These are the activations of a small neural network, seen along a few directions. Each row is one input.
In each table, some parts of the input vary, and every possible input appears once, in random order.
Descriptions start from the smaller parts, as in this example, which fits no table here: line(4) and (point or ring(9) or (values(2) and ring(8))).
Shared parts are said once, and a part with two or three values counts as separate values.
In the rows, 128 means zero.

Other details of the inputs shift rows strongly along three fixed directions, in all tables alike. That doesn't count.

Rows:
r1: [ 72  48 167 201 108 121 138 160 101 205  82  89 102 159]
r2: [178  82 172 153 150 107 142 123 137 143 177  78  98 122]
r3: [147 168  85  57 156 153 126  51 112 134 165 155 154 108]
r4: [ 55 148  93 105 106 150  70  60  70 188  73 181 142 137]
r5: [153 170  89 108 101 227 136 136 148  35  99 139 201 160]
r6: [160 137 141 150 131 140 112 145 143  94 102 113 139 133]
r7: [ 17  68 154 169  90 121 105 139  81 223 104 118 106 144]
r8: [121  37 156 158 152  54 167 105 132 192 205  80  59 106]
r9: [158 132 127  74  96  79  90 131 122 250 153 118  39  83]
r10: [ 56 151  93 116 102 164  66  49  72 192  86 173 139 144]
r11: [157 133 143 175 119 164 155 211 197  58  77 108 162 166]
r12: [112 124  95  68 152 132 110  40 114 180 174 146 130 105]
r13: [152 110 141 148 132 147 148 173 171  87 110 104 143 153]
r14: [182 128 115 102 140 162 140 114 125  88 157 125 159 119]
r15: [169  78 163 146 159  48 178 135 142 135 183 101  74  98]
r16: [171 145  91  98 139 135 154  88 120  79 182 143 142 108]
r17: [ 78 109 149 204  86 169 101 167 114 139  36 122 132 184]
r18: [127 176  91  83 120 171  95  98  92  97 159 156 177 126]
r19: [143 172  97  60 149 125  80  85  95 106 170 152 160  83]
r20: [174 126 110  74 150 157 132  94 135  84 164 116 149 102]
r21: [153 177  84 101 117 163 150 123 153  28 122 148 163 135]
r22: [178 121 158 110 179  90 176 116 160 149 180 111  99 109]
r23: [123 173  85  66 134 170  94  97  89  95 151 169 173 108]
r24: [164 107 150 104 163  92 157  86 132 177 190 128 103  99]
r25: [129 138 107  75 144 119 105  39  93 178 167 152 129 104]
r26: [179 184 109  84 149 159 148 108 153  82 141 166 160 125]
r27: [149  99 179 161 153  98 181 162 195 153 148 104  94 146]
r28: [165 140 143 169 111 182 162 201 164  55  78 127 165 171]
r29: [135 107 134  91 164 103 132  99  98 164 213 107 116  92]
r30: [ 73  97 152 196  83 152 124 193 141 134  23 116 140 166]
r31: [162 137 131 173 123 138 198 172 164  69 137 109 131 160]
r32: [ 32  78 148 143 117  83  97  93  99 251  76 137  88 113]
r33: [174 116 150 145 134 136 144 151 143  97 129 107 135 139]
r34: [119 112 130  94 155 107 115 121 127 140 180 119 124 106]
r35: [125 175  81  62 126 179 119  59 125 116 137 166 168 123]
r36: [125 180  85  66 136 154  84 104  95  94 138 171 177  93]
r37: [190 139 114  80 152 134 116  98 122  83 156 123 152 106]
r38: [ 39 131  89 106  97 166  67  89  44 176 108 171 159 127]
r39: [ 43 117 142 161 106 112  61 130  78 193  86 137 115 129]
r40: [162 141 134 164 131 119 188 180 168  62 119 114 126 152]
r41: [142  70 177 128 172  71 153 145 151 168 219  83  83 101]
r42: [154 120 159 125 169  75 158 127 157 166 144 115 100 104]
r43: [ 57 103 146 230  77 113 141 197 124 144  25 139 114 168]
r44: [140 193  96  81 137 156  93  71 124 107 117 169 153 128]
r45: [157  88 151 133 156 117 152 136 130 135 146  91 114 119]
r46: [ 48  89 159 158 104 112 113 162 108 180  96 120 111 141]
r47: [147 128 138  96 157  97 136  97 131 158 146 146 115 104]
r48: [138 105 152  93 162  79 126 119 131 149 195 105 108  74]
r49: [145 111 158 114 165  83 122  73 126 190 174 121  81 103]
r50: [151 107 152  87 166  80 149  88 150 167 174 119  95  93]
r51: [185 150 143  94 162  96 145 103 153 123 165 135 121 112]
r52: [142 112 134 160 137  95 164 157 173  99 138 108 111 126]
r53: [142 110 156 187 119  97 170 164 147 108 127 111 101 150]
r54: [202 219  56  74  60 166 109 171 147  72 126 143 116 120]
r55: [156 165 137 188 107 141 159 183 171  43  93 127 133 176]
r56: [152 205  86 144 103 193 133 138 147  15  96 157 170 169]
r57: [ 86 152 100 151  84 181  77 142  99 106  23 155 179 158]
r58: [149 162 129 196  95 164 163 171 162  53 105 126 141 184]
r59: [ 98 125  98  64 157 112  77  78  98 156 177 137 137  76]
r60: [139 166  83  52 162 134 102  59 140 127 151 160 152  92]
r61: [160 158 113 156 107 149 164 143 145  59 133 133 149 159]
r62: [141 124 145 179 119  89 153 161 147 104 112 119 112 134]
r63: [186  59 173 118 181  54 144 118 131 165 188  85  87  66]
r64: [ 39 135  92  97 106 148  58  96  48 168  91 175 153 119]
r65: [141  88 204 181 147  44 159 159 163 197 127 103  72 123]
r66: [165 101 156 144 149 119 159 164 148 111 124  92 124 133]
r67: [ 71 169  94 107  98 164  68 119  76 119  86 170 172 143]
r68: [145 141 107 143 126 147 165 147 168  61 136 127 138 149]
r69: [144 147 140 185 117 113 143 162 157  81 103 121 117 146]
r70: [164 150 149 173 112 168 134 186 164  57  76 115 153 175]
r71: [204 144 121 101  78 135 109 196 147 145 128  95  85 113]
r72: [144  95 179 138 164  72 159 168 139 152 178  90  95 112]
r73: [ 41 146  97 112 105 161  43  81  50 168 102 162 142 131]
r74: [193 137 160 110  93  86 122 223 154 179 182  85  53 100]
r75: [155 139 113 117 136 111 155 123 156  75 147 124 128 105]
r76: [ 54 113 135 150 112 107  97 114  98 214  55 163 115 127]
r77: [151  75 167 138 141 105 153 150 152 131 137  86 108 120]
r78: [188 123 157 166 121 152 165 175 162  78 129 100 148 161]
r79: [181 106 151 128 164 105 153 149 150 112 144  90 123 104]
r80: [ 39 101 134 142 104 130 109 102 105 213  70 148 110 143]
r81: [155 126 144 175 117 181 165 205 191  59  90 106 158 181]
r82: [153 173  80 110 109 182 160 115 149  36 141 144 169 142]
r83: [ 94  53 149 147 135  66 149 100 111 186 161 100  65 102]
r84: [147 181 120 120 121 175 114 134 128  76 155 138 164 146]
r85: [ 58 104 150 230  71 112 137 189 119 141  31 131 110 188]
r86: [148 160 104  48 164 120  74  58  89 119 202 140 136  80]
r87: [141 163 141 134 138 119 116 117 151 134 108 143 124 129]
r88: [ 33 109 130 148 113 113  84 140  75 198  80 135 124 125]
r89: [ 54 124 155 199  92 155 134 213 121 143  56 127 138 185]
r90: [130 138  74  83 143 127 122  77 124  91 160 141 137 107]
r91: [131 185  85  68 145 157 117  82 122 112 112 167 162 124]
r92: [ 25  93 136 142  98 133  92 130  81 194  96 134 119 135]
r93: [125 149  82  56 147 161 100  76 107 114 201 141 164 104]
r94: [117 136 119 104 143 127 126 106 151 145 123 144 131 132]
r95: [ 43 124  66 118  97 149  81  66  48 155  81 178 137 123]
r96: [179 136 156 111 158 106 143 143 140 103 199 113 126 111]
r97: [ 58 130 119 206  84 135 137 182 122 123  26 138 132 171]
r98: [140  44 174 139 156  67 135 125 109 188 151  92  83  96]
r99: [157 147 124 160 128 139 185 168 160  61 123 120 133 154]
r100: [ 69  85 117 160  98 171 108 130 110 160  82 119 144 162]
Each input here is: values(4) and (point or (line(4) and line(6))).
Changing only the values(4) part turns r27 into r41. The same change can be made to r25. Which row results?
> r18
Changing only the values(4) part turns r65 into r62. The same change can be made to r47. Which row results?
> r15
Which other rows does r28 become when the line(4) part takes its other values? List them by row number.
> r14, r63, r98
Which other rows does r2 become when the line(6) part takes its other values? List them by row number.
> r1, r5, r14, r78, r100
Which other rows does r38 become when the values(4) part takes its other values? List them by row number.
> r14, r16, r24
Which other rows does r11 become when the values(4) part takes its other values? List them by row number.
> r52, r59, r60

Rows:
r101: [168 126 153 120 135 153 131 138 135 112 151 118 150 131]
r102: [ 70 171  95 129  88 134  88 104 103 163  98 172 124 142]
r103: [135  76 134 143 154  96 177  84 145 142 146 107 104 122]
r104: [108 116 154 113 143  98 136 148 138 164 141 122 109 115]
r105: [119 104 134 151 114 108 122 137 108 138 170 100  93 124]
r106: [144 106 146 142 116  97 144 142 118 139 182 110  93 115]
r107: [123 157 145 179 104 122 123 181 162 110  50 144 131 156]
r108: [123 150 108  93 137 144 126 143 125 119 140 137 155 117]
r109: [113 154  76 107 111 167  66 108  86  76  91 140 165 121]
r110: [ 93  97 148 186  89 121 111 178 107 134  57 124 123 145]
r111: [175  88 134 132 132 121 152 140 155 116 160  78  99 121]
r112: [ 58 120 102 106 100 158  88 130  86 147 102 150 158 124]
r113: [101 112 164 190 139 151 158 137 145 117  90 133 157 180]
r114: [128 130 165 175 117 156 139 183 139 142  87 120 143 172]
r115: [125  89 164 149 176  92 187 141 165 113 169 113 125 126]
r116: [ 74  84 113 105 114 102  97  68  84 233 101 131  78 108]
r117: [101 161  70  68 123 187  81 112 102  79 137 143 183 116]
r118: [135 147 122 156 137 126 175 117 143  71 155 139 137 149]
r119: [160 154 148  99 149 144 125 116 138 130 141 134 140 131]
r120: [133 123  91  64 141 105 101  41 118 189 152 143  99  83]
r121: [136 201  98  78 131 187  86  86 131 111 110 175 183 137]
r122: [150 142 110 147 100 164 156 167 155 107  83 126 136 157]
r123: [108 104 163 160 124  79 119 148 118 169  85 120  88 123]
r124: [168 144 124 139 165 121 161 110 151  43 132 136 155 120]
r125: [ 77 140 147 183  80 121 133 173 122 159  80 139  99 170]
r126: [122  63 114  95 125 102 111  72  89 197 156 110  89  86]
r127: [193 161 118 116 145 124 138 149 141  70 132 125 144 113]
r128: [183 118 154 118 157 143 128 133 142 103 182  91 137 124]
r129: [180 160 117 113 135 117 153 134 132 102 189 125 116 115]
r130: [137 145 131  83 158 102 127 120 156 143 169 136 127  97]
Changing only one part turns r107 into r120. The same change can be made to r110. Which row results?
> r126
What is each input in this table made of?
> values(5) and (point or line(5))
Which other rows does r113 become when the values(5) part takes its other values? List them by row number.
> r103, r115, r118, r124
Which other rows does r117 become when the values(5) part takes its other values? List them by row number.
> r105, r109, r111, r128
